Each row below holds a small network's activations on one input, seen along a few directions.
Each table varies a few parts of the input and shows all the possible inputs, shuffled.
Descriptions start from the smaller parts, as in this example, which fits no table here: values(3) and (point or line(9) or (ring(5) and line(6))).
Shared parts are said once, and a part with two or three values counts as separate values.
In the rows, zero is written as 128.

Other details of the inputs shift rows strongly along three fixed directions, in all tables alike. That doesn't count.

Rows:
R1: [114 136 119 155 136 137 134 145  91 121 119]
R2: [125  78 133  95 137 141 149 144 112 133 159]
R3: [125 142 121 141 127 101 121 116 164 132 126]
R4: [117 124 110 156 147 134 132 145 101 120 119]
R5: [115 129 115 155 163 137 136 149 113 121 123]
R6: [106 135 113 140 141 129 140 142  97 119 117]
R7: [167 103 173 103 120 118 122 110 144 133 156]
R8: [108 142 115 139 160 132 134 139 103 117 127]
R9: [145  92 173 109 112 122 113 112 153 140 154]
R10: [150 154 107  80 130 240 123  87 149 186  48]
R11: [137 150 120 133 103 100 125 121 148 118 118]
R12: [134 151 118 131 122  96 122 108 149 126 126]
R13: [123 141 124 143 117 103 111 115 156 132 123]
R14: [143 152 115 130 116 100 124 115 151 115 127]
R15: [139 138 110 139 116 100 128 120 163 120 125]
R16: [156  90 152  98  95 117 122 119 153 129 155]
R17: [151  88 163 105 116 116 128 110 157 139 155]
R18: [112 128 118 157 153 139 126 148 105 121 121]
R19: [119 143 121 146 163 135 132 144 101 116 126]
R20: [125  76 145 106 133 147 137 140 102 131 153]
R21: [111 138 102 138 122 133 140 149  97 112 123]
R22: [130 155 130 141 101 108 115 122 147 121 123]
R23: [109 143 108 133 136 132 137 155 105 111 122]
R24: [141 149 137 149 117 103 119 115 142 127 114]
R25: [112 137 107 138 154 128 139 136 100 116 126]
R26: [128 149 124 134 109  96 123 114 146 129 119]
R27: [129 156 126 132 127 100 117 111 152 127 128]
R28: [138  77 147 111 146 148 145 145 108 130 155]
R29: [ 97 142 114 140 133 134 133 146  98 124 125]
R30: [133 142 120 142 112 107 113 122 158 121 123]
R31: [123  88 154 104 122 150 140 139  92 132 152]
R32: [123 154 132 135 114 100 118 117 149 130 120]
R33: [163 159  88  68 132 239 126  91 155 174  59]
R34: [127 140 130 149 132 105 119 113 162 130 123]
R35: [ 99 140 122 148 138 138 131 143  96 122 122]
R36: [121  90 145  96 117 146 142 142  93 133 155]
R37: [156 106 186 108 112 122 117 119 144 137 150]
R38: [127 136 116 142 112  99 117 112 152 131 121]
R39: [111 131  98 139 148 133 141 154 119 113 128]
R40: [130  94 167 113 131 157 132 148  93 132 154]
Description of these inputs: values(2) and line(4) and ring(5).
Question: The inputs of R40 and R1 match in every part but the values(2) part. If R5 is changed in the same way as R40 into R1, which row does it become?
Answer: R28
Question: The inputs of R20 and R9 match in every part but the values(2) part. If R14 is changed in the same way as R20 into R9, which row does it become?
Answer: R33
Question: Change only the values(2) part in R15. List by row number the other rows that result.
Answer: R39

Rows:
R41: [141 133 146 118 133 150 117 123 138 138 128]
R42: [146 115 119 113 116 136 135 121 142 135 127]
R43: [146 124 123 101 125 134 131 117 133 131 131]
R44: [ 88 103 120 145 184 136 155 187  34  92 159]
R45: [119 150  84 159 131 106 131 130 128 112 108]
R46: [114 161 103 153 110 135 125 133 110 123  96]
R47: [129 120 148 121 131 142 123 118 138 146 123]
R48: [128 120 125 103 121 135 131 122 145 142 125]
R49: [109 157 109 165 147 120 128 121 122 131 104]
R50: [135 119 141 121 133 142 122 109 130 148 122]
R51: [152  99 182 116 100  47 127 123 155 103 197]
R52: [125 131 142 110 100 140 123 118 120 144 122]
R53: [117 140 153 166 110  11 115 144 154  75 189]
R54: [113 168  93 150 138 106 131 138 133 110 110]
R55: [114 155 108 171 139 128 118 135 131 122 106]
R56: [148 116 142 130 126 143 125 118 135 143 121]
R57: [138 116 121 110 114 143 125 127 148 130 130]
R58: [134 116 120 103 122 134 131 111 137 142 126]
R59: [126 123 145 122 130 145 117 117 140 144 128]
R60: [115 175 109 144 118 133 127 130 108 121  98]
R61: [133 118 123 106 122 133 136 113 140 141 129]
R62: [106  55 129  91 151 162 164 190  62 108 175]
R63: [148 128 148 119 135 142 127 116 131 138 125]
R64: [142 130 149 117 134 146 123 123 136 138 123]
R65: [126 120 124 103 119 138 125 121 147 139 133]
R66: [146 113 141 127 127 143 122 116 132 138 120]
R67: [116 154 109 171 141 125 123 136 129 122 100]
Question: Describe the family of inputs behind these rows.
Answer: values(3) and (point or (values(2) and line(4)))
Question: Change only the line(4) part in R64. List by row number the other rows that result.
Answer: R41, R44, R63
Question: Change only the values(2) part in R53. List by row number the other rows that result.
Answer: R41
Question: Change only the values(2) part in R45. List by row number the other rows that result.
Answer: R66

Rows:
R68: [178  60 180  47  97 177 133 109 142 160 157]
R69: [135 136 146 153 137 141 117 124 121 135 112]
R70: [ 98  87 130 129 158 117 150 173  85 104 172]
R71: [127 141 119 122 126 129 131 123 125 129 120]
R72: [123 129 114 131 134 130 128 123 137 131 122]
R73: [121 130 115 129 124 129 130 122 131 134 117]
R74: [126 143 120 121 122 131 128 124 128 129 119]
R75: [120 131 116 128 121 132 128 125 132 133 119]
R76: [136 133 114 131 126 131 129 124 132 127 117]
R77: [130 141 118 123 135 129 128 123 132 127 123]
R78: [102  99 132 123 162 117 151 176  77  99 173]
R79: [129 136 117 132 118 134 127 132 130 125 119]
R80: [140 120 173 154  91  19 107 108 178 109 177]
R81: [137 133 116 132 130 131 128 125 137 126 120]
R82: [124 145 120 123 121 132 125 127 130 128 120]
R83: [127 147 148 146 141 140 117 121 118 136 114]
R84: [129 142 118 122 130 129 129 120 130 129 120]
R85: [119 133 116 129 120 132 125 128 134 133 118]
R86: [123 134 144 152 140 141 117 120 124 142 113]
R87: [134 132 115 132 137 134 131 131 135 125 122]
R88: [131 135 117 131 119 133 129 128 130 126 117]
Question: The inputs of R79 and R85 match in every part but one. If R87 is changed in the same way as R79 into R85, which row does it become?
Answer: R70
Question: Describe the family of inputs behind these rows.
Answer: values(3) and (point or line(6))
Question: Change only the values(3) part in R81. List by row number the other rows that result.
Answer: R72, R77
